Each row below holds a small network's activations on one record, seen along a few directions.
Here are examples, each followed by its value of one field, N.
The word none means that the record has no N.
The largest differences between rows may come from other fields.
Random noise pushes rows far along 16 fixed directions. That doesn't count. These rows show it; they differ only by the noise:
[ 187 -237 -159  -83  379 -221   83  222  -12  -57 -220 -119 -178  453
  -57 -307  334 -342  -23   49 -367 -136   61  357  274 -206   63  362
 -385  295  320]
[-228  123 -363  200 -108   57   67  -19  -79  110  504 -115   56 -372
  -23  547  152  159  534  122  289  134 -308 -153 -249  302  186  206
 -320  304 -102]
[-387   50 -219  156   15  195 -132 -151 -122   63  359   97 -175  375
  -51  307  -75  -66  -16  412 -164 -117 -211 -250   13 -353  170   64
  200 -304 -345]
[-170 -185  250  -41  368  -52  -79   62   57   55   95 -480  -88  154
  -23 -226   46   -4 -426 -231  -28 -277  -70  152  218  186  -35 -289
  240 -200  -83]
[-189  273 -197 -273 -297  -44 -402 -341  546 -286  485   85 -445  177
   19  -72  145  259  -66  124 -141  211 -194 -253   11   67  290 -322
 -179 -341  359]
[-123 -105  254 -313  203  -35  172  -98  -35 -228 -148   34  210  -26
 -469 -474 -327  125   82 -520  -33 -157  317  401  268  386  -56 -191
  251  366 -254]
[ 355  291  229 -632 -615  150 -181 -114    9 -181 -563  433  102 -329
  -65 -146 -268  676  277 -227  235  487  431  -76 -172  -21   64 -443
   71 -173  317]
[ -81 -226  123  120  385  -60  -74  138   82 -446  519 -188 -129 -157
 -126  230  -65 -303  348  -52  -71 -284 -467  350  441  114   62  458
  -77  456 -130]
[ 431  250  615 -380  414 -120 -209   39  332 -320 -336  193 -402  223
 -208 -328   -8 -422 -126   38 -178 -397 -265  192  -43 -433   21  295
  301 -162 -346]
[ -22  193  120 -240 -339 -243  -23  385   37 -119   16 -185 -128 -379
  284  139  103  -61  211  228  341  -65 -687 -173  235 -193  128 -413
  130  -99  381]
[  21 -316  435  367   19 -139  220  435  269 -515  501 -147 -105 -472
  115  -13   41 -304 -542  -65  -60 -350 -538  -75   39   55  -18 -625
   43 -195  658]
[-253   80  157  -17  -28   69  253 -140 -176   33  630  174  -79  119
  -22   61  -80 -114 -233 -123 -133   51  -49 -254  -77  453  178 -283
 -137 -301   -5]
[ 165  539 -237  -11  115  149 -344 -389  378 -162  272  -23 -165   90
  147   82  126  348   15  205   93  172  160 -160 -129  -75  135  152
  137 -210 -360]
[-241 -216 -598  582   82 -100   10  -43  137 -143  135 -245  217 -134
 -287   35  -60  368  162   71  -88  -90  223  252  -28 -193  -74  -98
  139  503   35]
[-672  196 -425 -105 -236  326   87  239 -481  143 -137 -320   32  -27
  -98  158 -213 -373  -13   60  200 -280 -114 -331  226  112  191 -661
   11 -196 -195]
[ -33  107    7  -68  159  -17  179 -185  124   94  -89   58   -3 -151
 -325   -8  132 -126  143 -153  153 -218  -63  118 -302  208    9  369
 -348  308 -202]
[ 104   62  668 -154 -110 -215  708 -567  -23 -162  243  684  363 -317
 -149 -188 -484 -203 -312 -353  -47 -129  142  268  113  162 -348  -46
 -186   36   16]
[-238   70 -114  -86 -164 -140  558   75 -479  216   -7  194  391 -190
 -156  173 -227 -323  316  200   35  -73 -209   56   13 -185  -88 -239
  -31  222 -265]

[ 115  529  -69 -553 -366  -23   18 -218  150    5 -290  190  171 -369
 -203 -166 -118 -107  274 -141  133  241  137  -39 -325  302  -38 -426
 -321   96 -217] => n9
[-287 -294 -589  292  197 -332 -281 -165  469   33  432 -654  184 -150
 -125   -4  209  379  222  162  -15   58 -255  395   69 -147 -195 -199
   31  457  -36] => n3
[  87  -45  100 -224  100   -8  -35  -27 -412  -53  498  -41  419 -103
   82  200 -483    1  312   48 -399  515  162  312  248    0 -198 -560
  196  -44 -527] => n4
[ -35 -323  224  193   65  122   61   44 -241 -246  328  250  193  169
  191   97  -98  355  174  213    5   90   29  -12  468 -200   34  368
  583   87 -179] => n4
[ 225 -395 -135  423  315  134  156  188 -327  130  140 -188  354  -49
  209  130  268  567  143   50  128  231  369  163   97    3  -30  334
  283  257 -106] => n2
[ 120 -200   75  -82 -216  427 -136  -65 -350 -249 -200  406  106  -34
 -190  -46 -527   36 -166 -350 -383  338  686  108    0  157  -16 -432
 -143 -261   76] => n7
[-114  213  -72  499 -174 -181  -94   46 -104  -62   41   81 -436  296
    0 -125 -163  153   26 -238  101 -232  217 -211  235  161  351  318
  239  159  353] => n10
[ 252 -384  152  129  -82  -67  114  -82 -295  266 -217  320    5  134
  -25  -19   68  345   68 -212  -45  235  353  133  -82  112   18  564
 -273  204  395] => n8
[-115  -13  -75  487   68  316  -72  102  297 -374  -88 -244  -34 -302
  -95 -108   27  197 -255 -263  336 -356  300 -108  -23  303   54  -22
  129  152  185] => n6
[  33  -25 -202  144    0 -326  225 -153  336  317 -380  -97  183  -48
   31 -188  409   41 -142  320  265 -278 -246   37 -164 -502 -181  124
   19  155    3] => n1
[-271  167 -390  228 -106 -233   50  259    0 -141   54  -30  -71 -131
 -204 -134 -112 -146  192  197 -146 -113 -206   -7   16 -210  163 -534
  327  184  -61] => n7
[  39    4 -233  407   64 -407   63  140  162 -149  475 -105   64 -228
 -191  136  -45 -222  142  111 -435  171 -142  131 -422  -77  -55 -433
 -174  235   84] => n5
[  99   85  309  -17  116 -114   46  285  201  286  -93 -339   -4 -516
  157  282  506    2  321   46  634 -127 -715 -110 -379  185    7  314
  -40  197 -125] => n5
[  11 -150 -337  -93  101  -10  333  200 -312  277   99  -91  588  -97
   51  210  221   92  394  513   31  288 -178   59 -165 -420 -106 -233
   93  228 -393] => n3
[-111  149  119   63   66   -2  -98 -151 -172  -85  145  205  -13  141
 -364   20 -519 -336    0   26 -378 -124   70  129 -122 -167  -71 -253
  261 -127 -543] => n9
[-195 -386 -221 -387   42 -454  202  -15 -277  191 -113   35  302  454
  -63 -133 -137 -331  331  445 -508   88 -236  544  594 -671 -241    2
   54  319 -191] => none
[ 112  253 -166  110  428  362  235 -631  114   28  -88  -26  449   -7
  176  -71  -37 -158 -417  -14  146 -139  527  133  161  108 -357  361
  -66   11 -743] => none
[-297  -93 -148   39  -45  224 -150 -265  505 -404  104  208 -229  249
 -192 -182  129  -11 -209  128  -96 -243    6  -94  146  -93  126  174
 -123  -23  192] => n6
[-112   28 -309  118  116  417 -267   29   33  118  -45 -267  -67   84
  -31  165  176  129  -53  114  146   20   84 -203 -197   85  201   50
   47 -162 -377] => n10

Here are new rows. What is N for each?
[-776  189 -138  -46 -402  -15  220  185 -484   81  -40  -28  -10 -136
 -295  153 -433 -309  334 -112  268 -289 -247 -259  294  205  183 -459
  140  141 -104] => n5
[ 291 -175   13  362  156  162   18  424  -80 -108 -377   91   -8 -191
  -48  154  114  -55  249   73  167 -150    9  -37 -250 -120   85  624
   40  373   37] => none
[ -24   52  -78 -229   97   84 -401  359  135 -290  327 -285 -376  291
  145  -97  200 -164  -47   22 -310  242  -91 -212   83  274  327 -534
  -18 -290  164] => n5
[ -98  180  -91 -258   97   65 -376  120  -97  235 -167 -724   71  -55
  252   78  -14  -81 -177  128  142   17 -107   43  259 -137  -79 -563
  188 -435 -291] => n9
[-369   34   82 -118 -292  156  -27  -75 -101 -266   84  159   98  162
   98  -55 -399  -89 -223  235 -101  -83  -52 -187  426 -275   -6 -520
  455 -363 -107] => n6
[ 137   -8 -463 -227    9  283 -125  -23  182 -208 -362   18   66  163
  -28 -218  253   69   -4   32  -68  165  398   49   20   -3   46   14
 -371   91  145] => none
[ -97  493  -79 -271  -97  202 -222 -228  -86  226   16 -141  -96  183
  154  -25  -47  272  -58 -103  203  221  258 -252   56  285  140 -200
  198 -368 -272] => none
[-293   27 -202   31  -11  -88 -294 -218  220 -292  107   47   92 -102
 -619 -219 -397  445  540 -215   22  -17  105  221  -58  106   36 -166
  549  558 -443] => n3
[ -25 -185   95 -253  153 -136  167  136  -10 -160    9 -108   86  -76
 -182 -350   18 -297   25 -327  -60  -77  -35  247  248  313   13 -147
 -270  317  223] => n3
[-279 -336  261  302 -331  444   85  -56 -344  139 -241  297  -11 -251
 -117  514 -250 -241  -52  -29  217 -310 -131 -189 -103 -150  -86  377
 -318 -115  170] => n4
[ -17 -482  249 -411  320  399  -75 -180  356  162  365   91  133 -157
 -291  236  531  204  245   10  140  245 -452   68 -601  530  103  487
 -426   77 -523] => n10
